A small network was shown many inputs. Here are its activations along a few directions, one row for each input.
In each table, some parts of the input vary, and every possible input appears once, in random order.
A made-up example of a description, with smaller parts first: one of 2 separate values, together with either a single point or one of 9 places around a ring or (one of 6 places along a line, together with one of 8 places around a ring).
Shared parts are said once, and a part with two or three values counts as separate values.
(in the rows, 128 means zero)

Other details of the inputs shift rows strongly along two fixed directions, in all tables alike. That doesn't count.

Table:
x1: [138  70 164  83 110 232 164 129 133 113 103 109 118 138 122]
x2: [ 97 157  87 177 124  42  97 106 111 123 132 158 127  81 151]
x3: [ 90  76 112 123  64 126 129 101 110  85 138 119 158 130 146]
x4: [ 82  75 135 160  73 117  82  85 117  75 144 153 160 144 108]
x5: [126  94 166  93 108 207 155 131 135 138 131  90 135 159 111]
x6: [180 210 122 104 220 119 154 185 138 183 133 119 104 151 117]
x7: [113 136 107 156 114  75  99 119 125 120 145 135 134 147 116]
x8: [170 194 133 111 215 139 144 158 150 182 114 129  83 118 129]
x9: [151 115 167 114 155 189 125 150 145 143 136 124 116 169  95]
x10: [112 112 129 149 137 114 103 115 123 111 107 143 120 103 123]
x11: [187 212 109  84 182 137 184 166 132 199 126  93 102 123 157]
x12: [158 162 153  74 143 191 159 165 141 175 128  89 113 168 127]
x13: [ 90  54 135 136  47 136 122  85 108  76 135 121 171 129 146]
x14: [ 91  69 140 160  88 106  98  90 121  64 141 156 156 135 119]
x15: [ 98  29 171 153  82 163 105  81 127  49 115 160 140 127 105]
x16: [163 114 186 111 170 217 154 152 139 137 106 141 101 144  98]
x17: [130  78 164 140 121 171 117 135 134 102 127 141 141 150 102]
x18: [147  92 181 122 161 212 126 142 149 132 101 134 102 122 106]
x19: [ 96  98 114 178  99  87  84 101 120  97 120 153 137  90 133]
x20: [155 115 173 105 165 202 137 154 151 148 117 123 114 182  85]
x21: [ 99  69 130 171  83 104  94  93 119  65 133 158 146 106 123]
x22: [180 194 134 110 198 150 139 182 147 193 138 114 101 169 105]
x23: [103  51 155 151  97 143 105  98 117  62 111 152 140 122 104]
x24: [170 162 149 116 199 171 143 166 154 174  96 125  85 124 114]
x25: [135  62 182  82 113 236 149 129 141 132  88 111 116 120 121]
x26: [144  42 194  76 100 251 160 128 138 110  95 114 125 140 109]
x27: [100 158  87 138  91  66 118 110 115 129 124 118 132  81 175]
x28: [129 207  80 155 158  31 124 143 114 152 160 146 132 121 147]
x29: [ 95  84 124 162  94  93 102 104 122  79 132 154 159 135 118]
x30: [170 137 163 110 180 181 149 169 151 150 118 126 109 165 100]
x31: [117 145  96 129 103  88 150 115 117 127 137 110 139  95 154]
x32: [ 90 111 101 174 105  64  91  95 121  98 115 156 138  90 136]
x33: [135 215  65 155 155  23 118 128 117 143 148 151 127  95 150]
x34: [124 205  55 136 129  33 132 118 111 170 135 109 126  77 189]
x35: [160 152 160 110 189 191 138 152 148 162 102 135  98 120 113]
x36: [160 149 156 102 183 172 135 162 140 159 126 117 107 174  92]
x37: [ 84  84 122 140  74 125 125  91 119 103 118 114 145  84 149]
x38: [171 138 157 110 183 180 153 159 148 148 103 134 103 143 103]
x39: [123 202  83 152 148  42 112 135 116 159 163 139 126 137 135]
x40: [ 87  51 137 117  43 142 111  91 115  92 136 117 160 144 125]
x41: [124 212  69 151 153  13 107 125 122 153 169 135 126 135 141]
x42: [161 164 146  80 147 175 168 168 139 163 127  98 120 151 139]
x43: [ 99 127  90 115  85 102 126 111 113 126 149 105 143 141 145]
x44: [108 137  85 123  85  59 128 116 111 124 150 120 157 114 159]
x45: [145 203  70 161 157  30 118 143 121 150 144 142 121 101 145]
x46: [140 136 145 125 152 149 129 140 134 127 134 142 134 145 113]
x47: [157 212  89 139 184  58 131 164 132 167 160 131 120 128 141]
x48: [ 85  71 122 136  44 121 110  80 107  93 144 112 165 141 141]
x49: [ 78  32 140 125  56 178 118  83 118  76 102 123 141 103 140]
x50: [165 149 155  81 143 193 171 159 139 154 109 103 107 133 136]
x51: [119 208  57 132 125  24 149 133 113 159 166 102 148 103 171]
x52: [125 124 113 159 120  86 115 118 126 104 124 148 126 113 124]
Description of these inputs: one of 4 places along a line, together with either one of 5 separate values or one of 8 places around a ring.
Changing only the place on the line of 4 turns x49 into x3. The same change can be made to x19. Which row results? -> x17
Change only the place on the line of 4 in x16. List by row number the other rows that result. -> x2, x28, x39
Which other rows agree with x11 in the place on the line of 4? List them by row number. -> x1, x15, x16, x21, x23, x26, x31, x33, x38, x45, x50, x52

Table:
x53: [162 228  81 149 235  69 120 190 137 195 141 144 104 125 120]
x54: [101  59 126 128  64 123 127 102 114  60 144 126 161 143 130]
x55: [ 86 137 110 178 129  31  70 106 125  89 126 169 140 103 132]
x56: [123 182  75 110 119  69 115 128 120 169 158 106 130 139 154]
x57: [ 91  19 164 116  55 186 123  94 123  72 107 119 152 165  95]
x58: [169 116 152  80 154 204 180 156 140 134 104 106 105 123 135]
x59: [164 126 169  87 147 210 177 154 139 158 107 113 125 116 138]
x60: [186 128 182 142 174 186 121 170 157 143 107 145  94 156  84]
x61: [144 136 169  98 145 220 165 145 140 163 112  93 106 122 135]
x62: [103 124  98 195 138  33  86  84 122  99 151 163 135 105 115]
x63: [ 85 124  74 138  68  63  96  85 109 121 133 122 138  83 173]
x64: [ 81  36 183 133  50 204 119  93 122  77 137 111 159 158 112]
x65: [154 119 150  82 149 202 169 146 141 157  82 101  99 130 118]
x66: [100 146  98 185 118  47  83  92 107  80 147 193 135 116 123]
x67: [171 239  90  99 175  74 169 174 128 201 162 108 136 136 157]
Describe the family of inputs behind these rows. -> either one of 5 separate values or (one of 2 separate values, together with one of 5 places around a ring)
Change only the choice among 2 separate values in x59. List by row number the other rows that result. -> x67
Change only the place on the ring of 5 in x64. List by row number the other rows that result. -> x54, x56, x57, x67
Change only the choice among 2 separate values in x57. List by row number the other rows that result. -> x65

Table:
x68: [130 140 115 143 141  90 138 102 130  98 121 158 111  93 122]
x69: [ 98  25 197 159  65 191 101 113 140  65  82 141 145  84 131]
x70: [117 165 117 160 125  71 117 128 127 161 165 131 154 135 141]
x71: [101 148 124 143 140  96  72 119 118 130 138 150 125 147 118]
x72: [ 94  50 179 142  81 155  87  97 129 109 135 116 159 160  98]
x73: [187 169 173 105 191 219 156 198 160 214  84 118  83 112 128]
x74: [113 159 140 162 141 101 119 100 132 108 128 148 115  89 135]
x75: [109 164 103 138 146  88 121 115 126 134 146 124 130  74 175]
x76: [122 158 115 142  82 114 124 113 116 144 155 128 132 123 166]
x77: [123 155  94 131 155  54 114 134 111 113 134 161 117 146 129]
x78: [151 150 106 150 131  88 132 144 121 139  97 143 135  67 156]
x79: [143  55 184 102 127 181 150 136 136 112 118 118 134 179  93]
x80: [111  62 153 128  96 146 108 109 145 119 135 124 153 172  96]
x81: [141 157  85 114  99  67 145 122 107 129 142 116 116 132 162]
x82: [126  43 150 150 107 178 112 127 136  79 112 121 134 168  82]
x83: [122 123  95 141 109  89  99 134 141 148  96 130 118  96 136]
x84: [140 170 114 153 155  90 139 102 116 122 122 158 120  88 130]
x85: [121 150 115 126  84 108 103 108 114 145 146 105 124 132 151]
x86: [131 165  79 120  93  79 119 114 127 152 150 115 122 139 154]
x87: [177 142 178  92 180 220 130 185 157 203  73  98  80 121 111]
x88: [118  77 141 114  77 141 137 122 122  69 144 142 161 134 115]
x89: [134 147  77 140 121  64 110 144 133 138  83 118 117  95 146]
x90: [132 171 104 149 158  72 116 127 109 114 141 176 146 124 138]
x91: [120  35 152 142  77 151 121 122 136  69  81 150 139  82 127]
x92: [ 74  51 177 164  84 175  78  94 119  69 129 183 151 149 109]
x93: [114 168  89 130 124  86 163 118 102 136 139 119 157  98 163]
x94: [121  80 153 126 124 174 120  95 139  89  83 134 103 140  89]
x95: [190 164 146  76 218 209 182 162 138 184 112 116 104 110 137]
x96: [102  99 179 148 128 158  98 120 132  77 130 166 142 141 121]
x97: [124 133  82 109 149  83 138 119 113 135 127 121 109 100 153]
x98: [109 176 109 153 143  76  92  95 121 148 127 132 100 102 122]
x99: [130 163  84 109 113  81 126 141 120 128 139 111 141 153 125]
x100: [122 135 109 139 140  78 132 100 117 108 113 146  97 110 118]
x101: [123 122  92 118 138  97 139 113 125 112 133 136 129  82 156]
x102: [162  98 157  93 102 189 165 132 136 106 125 123 123 142 135]
x103: [128 160 110 184 140  96 114 144 124 149 163 138 131 126 127]
x104: [165 130 146  61 199 228 152 154 161 195 107 101  84 144 113]
x105: [118 165  81 116 107  72 113 132 125 147 161 124 142 146 125]
x106: [207 166 180  88 210 198 187 182 149 188 127 113 129 165 108]
x107: [127 165 137 150 138  77 127 136 137 138 161 121 156 129 145]
x108: [100 129  93 112 112  88 160 119 105 123 127 106 131 124 147]
x109: [162 171 129  59 188 198 190 174 145 187  97  72 100 166 120]
x110: [ 95  29 153 115  49 153 123 105 106  52 131 136 155 153 103]
x111: [113 181 103 140 105  87 120 137 113 149 171 135 149 126 144]
x112: [ 91  22 166 132  90 182  84  98 128  44  95 159 143 178  86]
x113: [ 85 153 109 141 104 115 140 115 112 150 145 116 144 112 158]
x114: [176 166 151  57 198 212 216 182 149 177 113  94 104 142 126]
x115: [126 126 106 133 119  76 118 125 133 126 131 111 150 162 119]
x116: [134 159 105 132 161  75 123 139 126 105 139 172 130 132 130]
x117: [123 180 123 130 118  93 130 144 124 126 166 124 151 120 147]
x118: [108 150 117 122  98 102  98 126 113 140 157 113 143 139 122]
x119: [108  18 162 158  88 190  96 110 141  82 128 135 139 164  75]
x120: [137  39 166 151 113 182 135 132 137  65 130 145 141 140  90]
x121: [140 150 104 136 135  51 142 135 133 125 156 133 155 130 136]
x122: [147 151 109 131  93 105 145 111 106 119 144 132 147 114 165]
x123: [177 171 156  76 223 203 136 181 162 189 114 138  84 193  88]
x124: [ 86  23 172 142  81 191  94  63 140  70  97 154 118 135  79]
x125: [102 155  88 127 139  87  93 105 116 162 139 110 118  91 154]
x126: [144 136  94 155 149  69 133 148 117 123 146 128 118 138 117]
x127: [104 160  91 143 137  96 115 111 118 159 147 133 125  84 168]
x128: [ 54  37 163 130  52 183 104  78 111  92 118 103 155 131 119]
x129: [143 170 105 124 119  92 145 138 106 127 157 137 161 120 139]
x130: [189 169 191  81 161 232 176 170 153 167 128  97  99 151 144]
x131: [115 177 120 164 145  99 117 104 125 147 132 154 105  98 132]
x132: [ 86  35 166  98  82 227 138 102 137 109 107 105 139 157 103]
x133: [145 134 110 177 138  94 130 134 114 111 151 145 151 116 124]
x134: [173 131 141  59 202 224 161 160 153 174  89  91  85 147 116]
x135: [ 98 175 116 132 127 101 152 127 122 137 145 104 144 102 168]
x136: [133 112 104 135 115  81 126 143 122 124  88 131 112  90 143]
x137: [126 144 128 183 137  95 115 141 131 111 160 131 141 116 132]
x138: [142 163  82 113  99  88 131 123 122 133 128 103 121 146 154]
x139: [179 147 174 116 200 215 133 183 150 189 129  97  91 169  82]
Describe the family of inputs behind these rows. -> one of 8 places around a ring, together with one of 9 places around a ring
Changing only the place on the ring of 8 turns x122 into x102. The same change can be made to x129. Which row results? -> x88
Changing only the place on the ring of 8 turns x79 into x107. The same change can be made to x97. Which row results? -> x75
Change only the place on the ring of 9 in x125. List by row number the other rows that result. -> x71, x72, x85, x87, x98, x118, x128, x139
